A small network was shown many inputs. Here are its activations along a few directions, one row for each input.
Each table varies a few parts of the input and shows all the possible inputs, shuffled.
A made-up example of a description, with smaller parts first: line(4) and (point or ring(11) or (values(3) and ring(8))).
Shared parts are said once, and a part with two or three values counts as separate values.

Other details of the inputs vary at random and push rows far along three fixed directions, the same in every table; ignore that.

Rows:
R1: [-3.35  0.98 -0.54 -1.32 -4.48  3.28 -0.12  0.05  2.62  2.54 -2.92 -0.55
 -1.03 -1.06]
R2: [-4.43  2.71 -3.07 -0.07 -4.15  4.66 -1.24 -1.70  3.80  0.82 -0.28 -2.82
 -2.26  0.12]
R3: [-1.00  0.25  1.33  0.79 -2.24 -6.80 -1.82  2.81 -6.50  0.11  2.93  3.13
 -0.05 -2.95]
R4: [-2.85  0.51 -1.13 -2.19 -3.79  4.49  0.13  0.27  2.14  2.46 -1.72 -0.49
 -3.35 -1.48]
R5: [-1.22  4.12 -2.61  2.02  0.92 -2.66 -3.00 -0.61 -2.49 -4.43  3.81 -2.09
  0.07  0.62]
R6: [ 2.87 -2.93  0.97  0.22  3.13  1.14  1.91 -0.11  0.87 -1.12 -1.86  0.93
  2.10  2.20]
R7: [-4.68  5.07 -2.13 -1.47 -3.42  3.07 -1.55 -1.24  3.53  0.90 -1.53 -3.58
 -1.70  0.37]
R8: [-3.91  5.41 -2.96 -2.22 -2.63  4.49 -0.86 -0.72  2.84  1.02 -0.74 -3.72
 -2.72 -0.91]
R9: [ 3.85 -1.01  0.57  0.19  4.82 -0.04  1.67 -1.62  1.87 -0.63  0.37 -1.34
  2.00  2.07]
R10: [-1.69  2.02 -2.80  2.99  0.00 -1.23 -3.02 -1.48 -2.53 -5.33  3.87 -1.36
 -1.03  0.97]
R11: [ 3.69 -0.82  0.91  0.86  5.02  0.24  1.59 -1.61  1.78 -0.69  0.02 -1.41
  1.88  1.97]
R12: [-1.71  0.91 -1.29  2.64 -1.41 -3.08 -2.07  0.68 -4.71 -2.65  3.47  0.80
  0.31 -1.89]
R13: [ 3.25 -2.57 -0.45  1.07  3.77  1.46  0.92 -0.99  1.59 -2.55  0.11  0.10
  1.08  3.30]
R14: [-1.26  0.43  1.88  1.47 -1.99 -6.10 -1.75  2.50 -6.68  0.32  2.94  2.93
  0.24 -3.27]
R15: [ 3.63 -1.73  2.31 -0.29  4.54 -0.52  1.69 -1.01  1.58 -0.16 -1.67 -0.21
  1.47  1.95]
R16: [ 3.12 -3.10  0.27  0.06  2.86  1.29  2.30 -0.08  0.98 -0.18 -0.75  0.90
  2.59  1.68]
R17: [-3.68  3.57 -1.67 -1.96 -3.69  2.76 -0.48 -0.51  3.28  2.73 -1.02 -2.49
 -0.93 -0.43]
R18: [-1.12  0.56  2.25  1.37 -2.02 -6.26 -2.12  2.34 -6.85 -0.09  2.30  3.09
  0.02 -3.06]
R19: [ 4.37 -0.40  0.38 -0.50  6.12  1.52  2.05 -1.31  1.43 -1.45 -0.19 -1.53
  0.52  1.50]
R20: [ 3.42 -0.01  0.06  0.54  5.13 -0.34  0.60 -1.68  2.07 -2.24  0.17 -1.84
  1.35  2.59]
R21: [-0.66 -4.06  2.42 -2.48 -4.11  0.97  1.76  2.05  1.59  5.42 -3.40  3.51
 -1.16 -1.28]
R22: [ 1.81 -5.16  6.06 -3.67 -2.05 -2.48  3.17  3.11  0.70  7.77 -4.70  4.77
  0.06 -2.58]
R23: [ 3.97 -0.54  1.03  0.94  5.36  0.11  1.14 -1.98  1.61 -1.51 -0.40 -1.48
  1.74  2.38]
R24: [-1.43  1.84 -3.48  2.77 -0.26 -1.03 -2.55 -1.48 -2.31 -4.33  4.88 -1.39
 -0.52  0.48]
R25: [ 2.67 -1.21 -1.29  1.04  3.76  1.33  0.80 -0.82  1.34 -3.20 -0.06 -0.74
  2.00  2.83]
R26: [-1.27 -0.67 -0.24  1.48 -2.53 -5.02 -1.74  2.15 -5.70 -1.37  2.82  2.77
  0.03 -2.63]
R27: [-3.58  2.52 -2.63 -2.02 -3.56  4.86 -0.20 -0.02  2.32  1.23 -1.60 -2.05
 -2.47 -1.58]
R28: [ 1.21 -6.73  5.86 -2.27 -3.09 -0.12  2.80  3.01 -0.16  6.60 -4.87  6.15
 -0.24 -1.89]
Each input here is: line(4) and (point or ring(6)).
Changing only the line(4) part turns R24 into R17. The same change can be made to R13. Which row results? -> R5
Start at R25 and move only the ring(6) part, one step at a time. The first step leads to R26. Which rows follow, in order? -> R16, R12, R1, R6
Change only the line(4) part in R22. List by row number the other rows that result. -> R3, R21, R26
Which other rows agree with R15 in the line(4) part? List them by row number. -> R9, R11, R19, R20, R22, R23

Rows:
R29: [ 0.61  0.30 -1.02  2.26  1.59 -0.99 -0.46 -2.03  2.23 -1.93  0.96 -1.91
  2.65  2.54]
R30: [-1.38  0.67  0.52  0.79 -2.61 -6.64 -3.25  1.12 -4.75 -1.02  3.50  1.77
 -2.79 -2.57]
R31: [ 3.09 -7.24  1.13 -0.59  0.10  1.98  3.35  2.92 -2.00  1.79 -0.95  5.19
  1.31 -0.48]
R32: [ 1.53  1.35 -0.71 -0.03  3.45  0.86 -0.25 -1.34  0.15 -3.36 -0.24 -1.91
 -0.74  0.96]
R33: [ 1.67  2.24 -1.11  1.06  3.65  2.02  0.70 -0.86 -0.43 -1.48  1.25 -2.17
  0.86  0.23]
R34: [ 3.69 -2.81  3.14 -2.44  2.69 -0.54  3.43  2.54 -1.80  2.58 -2.63  2.80
  1.85 -1.41]
R35: [ 1.54  1.30  0.01  1.47  3.51  1.53 -0.42 -1.79  0.25 -2.54  0.47 -1.90
 -1.05  0.79]
R36: [ 0.13 -3.11 -2.36  2.21 -0.48  2.84  0.14 -0.01 -0.02 -3.12  0.23  1.63
  1.65  2.70]
R37: [ 3.41 -3.99  4.18 -0.91  1.95 -0.82  3.19  1.01 -1.28  4.11 -1.03  2.95
  1.82 -1.12]
R38: [ 1.58  1.32 -1.18 -1.36  2.99  0.20  0.99  0.68  0.09 -0.80  0.99 -1.02
  0.77  0.81]
R39: [ 0.46  0.08  0.70  1.85  1.42  0.00 -0.03 -1.81  0.57 -0.77  0.17 -0.85
  2.11  2.02]
R40: [-4.01  3.44 -0.78 -1.77 -3.79  2.06 -0.87  0.27  1.97  1.30 -3.32 -1.59
 -0.31 -0.63]
R41: [ 0.68  0.84 -0.38 -0.41  2.03 -0.16  0.14  0.24  1.32 -1.45 -0.86 -0.69
  1.84  2.72]
R42: [ 0.93 -3.56 -2.15  1.30  0.62  3.69  0.38 -0.75  0.52 -3.02  0.43  0.94
 -1.38  1.81]
R43: [-4.02  3.37 -0.11 -0.22 -3.68  2.72 -1.05 -0.21  2.04  2.05 -2.58 -1.61
 -0.61 -0.78]
R44: [-1.96  0.77  0.08  2.41 -2.16 -6.23 -3.42 -0.35 -4.09 -1.93  4.44  0.46
 -2.04 -2.95]
R45: [ 2.09  1.38 -2.26 -0.10  2.77 -0.20  0.37 -0.82  1.10 -1.09  2.08 -1.97
  0.89  1.66]
R46: [-3.40  1.97  0.22 -1.03 -3.40  2.88 -0.91 -2.26  3.31  2.48 -1.24 -2.25
 -3.26 -1.01]
R47: [-1.62 -1.95  3.01 -2.96 -5.13 -1.17  0.94  2.28  2.48  6.34 -4.40  2.80
  0.15 -0.69]
R48: [-3.18  2.64 -0.71 -3.13 -2.86  2.14 -0.89 -0.02  3.44  1.68 -1.96 -1.79
 -3.59 -0.51]
R49: [-1.83  1.01 -0.22  1.59 -2.64 -6.18 -2.07  1.20 -5.10  0.18  4.69  1.15
 -0.14 -4.09]
Changing only one part turns R29 into R44. The same change can be made to R40. Which row results? -> R32
Describe the family of inputs behind these rows. -> values(3) and (point or ring(6))
Change only the ring(6) part in R38. List by row number the other rows that result. -> R33, R34, R37, R45, R49

Rows:
R50: [-0.59 -0.01  0.20  2.58 -0.54 -5.16 -2.92 -0.01 -4.61 -2.58  4.63  1.33
 -1.68 -0.80]
R51: [-3.65 -1.23  2.08 -2.30 -6.83 -0.43 -0.51  0.13  3.03  5.53 -2.98  1.29
 -2.77 -1.77]
R52: [-2.82  4.15 -1.40 -0.48 -2.41  1.29 -1.45  0.17 -0.29  0.32 -0.79 -1.86
 -1.26 -1.19]
R53: [-1.53  2.40 -0.80  0.43 -0.96 -1.80 -0.97  0.52 -4.12 -0.75  2.61 -0.07
  0.31 -1.94]
R54: [-3.07 -0.78  2.05 -2.86 -5.96  1.73  0.12  0.49  1.39  5.67 -2.65  1.39
 -4.05 -3.15]
R55: [-2.01  2.78 -3.08 -0.02 -0.99  0.87 -2.32 -1.47 -0.28 -2.68  2.66 -2.45
 -3.90 -0.80]
R56: [-3.56  0.97  0.66 -4.45 -5.04  1.82  1.16  2.47  0.69  5.31 -2.87  0.93
 -1.76 -3.47]
R57: [-1.34  0.96  0.82  2.85 -0.10 -5.11 -2.90  0.43 -4.89 -3.13  3.51  1.05
 -0.44 -1.29]
R58: [-1.73  3.11 -3.25  2.89 -0.93 -2.99 -2.85 -1.58 -0.94 -3.06  4.31 -2.60
  0.44 -0.22]
R59: [ 5.67 -3.39  1.43  1.64  5.59 -1.62  2.18  0.26 -2.61 -0.89  1.76  1.63
  2.26  0.22]
R60: [ 1.57 -7.78 -1.17  1.05 -0.99  5.65  2.66  1.45  0.94 -0.84 -2.44  4.41
  2.08  2.85]
R61: [ 6.44 -7.75  6.56  0.01  3.99 -7.28  3.42  3.25 -4.95  2.21 -0.86  6.91
  5.60  0.13]
R62: [ 1.91  3.21 -3.26 -0.79  4.69  5.23  0.97 -1.70  3.98 -3.21 -1.36 -4.29
  0.52  3.48]
R63: [-1.35 -1.05  2.46 -1.33 -2.19 -2.26 -0.46  2.29 -3.32  1.26 -0.75  2.61
 -2.34 -3.86]
R64: [-3.31  4.71 -3.04  0.64 -1.30  0.12 -2.00 -0.83 -0.12 -1.66  2.71 -2.84
  0.34  0.47]
R65: [ 1.39  1.98 -1.91  0.74  4.35  5.40  0.67 -3.79  4.41 -3.02 -0.84 -4.49
  0.13  3.15]
R66: [ 3.30 -0.51 -1.15  1.51  4.62  1.38  1.23 -1.43  2.44 -1.47  1.43 -1.75
  2.02  2.83]
R67: [ 2.93  0.87 -0.50  1.05  4.92  1.11  0.64 -0.70  1.75 -2.33 -0.60 -1.52
  2.52  3.94]
R68: [ 0.29 -0.71  1.77 -3.17 -1.11  4.01  2.57 -0.18  7.41  4.95 -7.07 -0.63
  1.67  2.48]
R69: [ 2.16 -3.23  3.00 -0.28  1.91 -0.06  1.75 -0.85  3.32  1.37 -3.56  0.70
  1.81  1.97]
R70: [-0.69  1.29 -1.47  0.31 -0.72 -1.91 -0.98  1.09 -3.25 -0.98  3.15  0.23
 -1.50 -3.02]
Describe the family of inputs behind these rows. -> point or (line(4) and ring(5))
Change only the line(4) part in R54. List by row number the other rows that result. -> R50, R51, R55
Start at R56 and move only the line(4) part, one step at a time. The first step leads to R53. Which rows follow, in order? -> R64, R61
